Look-ups in named tables: a row name and a column name give one cell, copied from the table.

bimi =
	durukib	mev	duz	suniz	kugo	zata	vifuben
tunotep	-37	-44	-42	-42	-38	-39	31
vuf	-36	-42	-36	4	35	-43	-36
ripaf	-31	-34	-42	-36	14	24	-29
fer	-37	-45	-35	36	11	-36	-42
firemu	48	-20	-41	-35	-37	-38	-42
mubof	-42	-48	-42	-36	-33	21	19
vitif	-42	-46	-33	23	19	-32	-40
mubab	-40	-43	-7	47	-32	-40	-36
kiv	-39	-17	54	-24	-39	-36	-32
gelev	54	-14	-36	-50	-39	-47	-43
fuf	-38	-25	48	-14	-43	-40	-35
vanud	-36	-36	-45	-36	-34	-6	49
nef	-33	31	20	-37	-38	-47	-41
birapof	31	9	-42	-43	-41	-47	-39

mev of nef: 31
durukib of mubab: -40
zata of kiv: -36
durukib of vitif: -42
duz of gelev: -36
kugo of tunotep: -38

loposif
|  | rifenu | pefu | lileru | dovak | gasuze | dunival |
|---|---|---|---|---|---|---|
| ditod | 121 | 130 | 120 | 123 | 123 | 116 |
| basutu | 157 | 108 | 171 | 144 | 104 | 91 |
| kib | 144 | 106 | 150 | 120 | 124 | 107 |
| tel | 146 | 156 | 112 | 105 | 131 | 117 |
| fareme | 52 | 73 | 104 | 70 | 78 | 129 |
| nat | 46 | 75 | 80 | 81 | 71 | 117 |
| zib | 123 | 124 | 125 | 124 | 124 | 122 |
| sof | 99 | 244 | 88 | 102 | 146 | 73 |
| fiv | 144 | 111 | 144 | 110 | 117 | 106 |
| vef | 146 | 118 | 145 | 109 | 114 | 97 |
| nopig | 133 | 104 | 116 | 132 | 156 | 148 |
| betavap | 136 | 108 | 153 | 118 | 133 | 122 |
| lik | 116 | 98 | 120 | 132 | 105 | 105 |
| sed | 136 | 112 | 92 | 133 | 152 | 160 |

sed, rifenu => 136
ditod, rifenu => 121
sed, lileru => 92
fiv, dovak => 110
nat, dunival => 117
fiv, dunival => 106
sof, gasuze => 146
nopig, pefu => 104
vef, gasuze => 114
zib, lileru => 125
vef, rifenu => 146
lik, gasuze => 105
nat, pefu => 75
sof, dovak => 102
lik, lileru => 120
kib, rifenu => 144
lik, dovak => 132

boru =
|  | posi | vifu | sim | pesizuz | nobad | sugizik |
|---|---|---|---|---|---|---|
| vun | 117 | 81 | 120 | 143 | 101 | 61 |
| boze | 166 | 68 | 134 | 83 | 118 | 107 |
| paniki | 72 | 181 | 70 | 92 | 124 | 83 |
| kimit | 134 | 250 | 51 | 36 | 121 | 32 |
| pepose | 158 | 22 | 93 | 76 | 118 | 122 |

vifu of kimit is 250
sim of vun is 120
pesizuz of vun is 143
posi of pepose is 158
vifu of vun is 81
posi of boze is 166
sugizik of paniki is 83
sugizik of kimit is 32
vifu of pepose is 22
pesizuz of paniki is 92
vifu of paniki is 181
sugizik of vun is 61
sim of boze is 134
posi of paniki is 72
Which row has the largest sugizik? pepose

ronez.csv
,kab,selopo
zovoga,196,183
bikamid,87,348
vosoran,483,355
veti,293,153
zunifem,636,363
kazo,309,525
gokez,932,863
gug,681,721
rer,288,347
nit,153,294

kab of gug is 681
selopo of zunifem is 363
selopo of bikamid is 348
kab of zovoga is 196
selopo of zovoga is 183
kab of rer is 288
kab of bikamid is 87
selopo of rer is 347
kab of veti is 293
kab of nit is 153
kab of kazo is 309
selopo of veti is 153
selopo of vosoran is 355
kab of vosoran is 483
selopo of nit is 294
Row with the largest selopo: gokez

maguk
          pibug  lapaka  biponik     vof
vofa     28.092  94.322   23.663  14.839
liduzi   36.385  96.475   23.120  15.151
piv      17.964  89.792   25.423  15.269
sapuri   15.369  88.632   26.224  15.611
mifevil  20.356  90.964   25.085  14.959
niri     33.485  95.781   23.156  15.083
durid    25.365  93.402   24.084  14.691
gakogi   22.814  92.311   24.679  15.057
gafipes  30.744  94.990   23.554  15.110

sapuri, biponik: 26.224
liduzi, vof: 15.151
mifevil, lapaka: 90.964
gafipes, pibug: 30.744
mifevil, pibug: 20.356
vofa, pibug: 28.092
piv, lapaka: 89.792
gakogi, lapaka: 92.311
vofa, lapaka: 94.322
gakogi, vof: 15.057
gafipes, lapaka: 94.990
sapuri, pibug: 15.369
durid, lapaka: 93.402
durid, pibug: 25.365
gafipes, biponik: 23.554
piv, vof: 15.269
sapuri, vof: 15.611
liduzi, pibug: 36.385
niri, lapaka: 95.781

sif =
          zik  zuvibuv   tol
fifilan  4455     5755  2348
papasip  4295     5213  2604
fone     3486     3958  3174
lukoz    1469     3109  3481
rivoma   5740     4566  2998
gesif    4562     6127  2172
dafever  6547     5012  2823
bir      4840     4912  2780
rovup    4274     4167  3114
zakiro   8326     9070   935
rero     4651     4782  2834
mudo     3483     3220  3535

zuvibuv of papasip is 5213
tol of gesif is 2172
zuvibuv of bir is 4912
zuvibuv of zakiro is 9070
tol of lukoz is 3481
zik of rovup is 4274
zuvibuv of gesif is 6127
zik of lukoz is 1469
zuvibuv of fifilan is 5755
zuvibuv of rero is 4782
zik of fone is 3486
zuvibuv of rivoma is 4566
zuvibuv of lukoz is 3109
zik of rivoma is 5740
zik of gesif is 4562
zik of bir is 4840
zuvibuv of rovup is 4167
tol of dafever is 2823

lar
|  | ranu | mor |
|---|---|---|
| leg | 0.456 | 0.376 |
| suf | 2.384 | -0.542 |
| zizomu | -0.582 | 1.636 |
| med | 1.362 | -6.011 |
| pubiru | 1.809 | -0.575 |
| lilu | -0.051 | 1.413 |
| pibof | 0.676 | 2.496 |
| nasez | 7.266 | -2.562 |

pubiru, ranu: 1.809
suf, mor: -0.542
med, ranu: 1.362
lilu, mor: 1.413
suf, ranu: 2.384
leg, ranu: 0.456
pubiru, mor: -0.575
nasez, mor: -2.562
leg, mor: 0.376
nasez, ranu: 7.266

verageg =
columns: korivur, kuzus, munate, kepuv, tase
nen: [52, 187, 114, 33, 32]
gul: [29, 31, 59, 199, 94]
tuvapod: [122, 37, 32, 46, 179]
kesaze: [55, 191, 110, 32, 31]
tal: [31, 34, 112, 190, 51]
gok: [32, 31, 80, 203, 70]
mikade: [71, 208, 79, 33, 32]
laf: [113, 183, 45, 30, 34]

tal, korivur => 31
nen, tase => 32
tuvapod, korivur => 122
tuvapod, tase => 179
nen, korivur => 52
kesaze, korivur => 55
gok, kuzus => 31
gok, munate => 80
gul, kepuv => 199
mikade, munate => 79
kesaze, kuzus => 191
gul, munate => 59
Row with the largest korivur: tuvapod

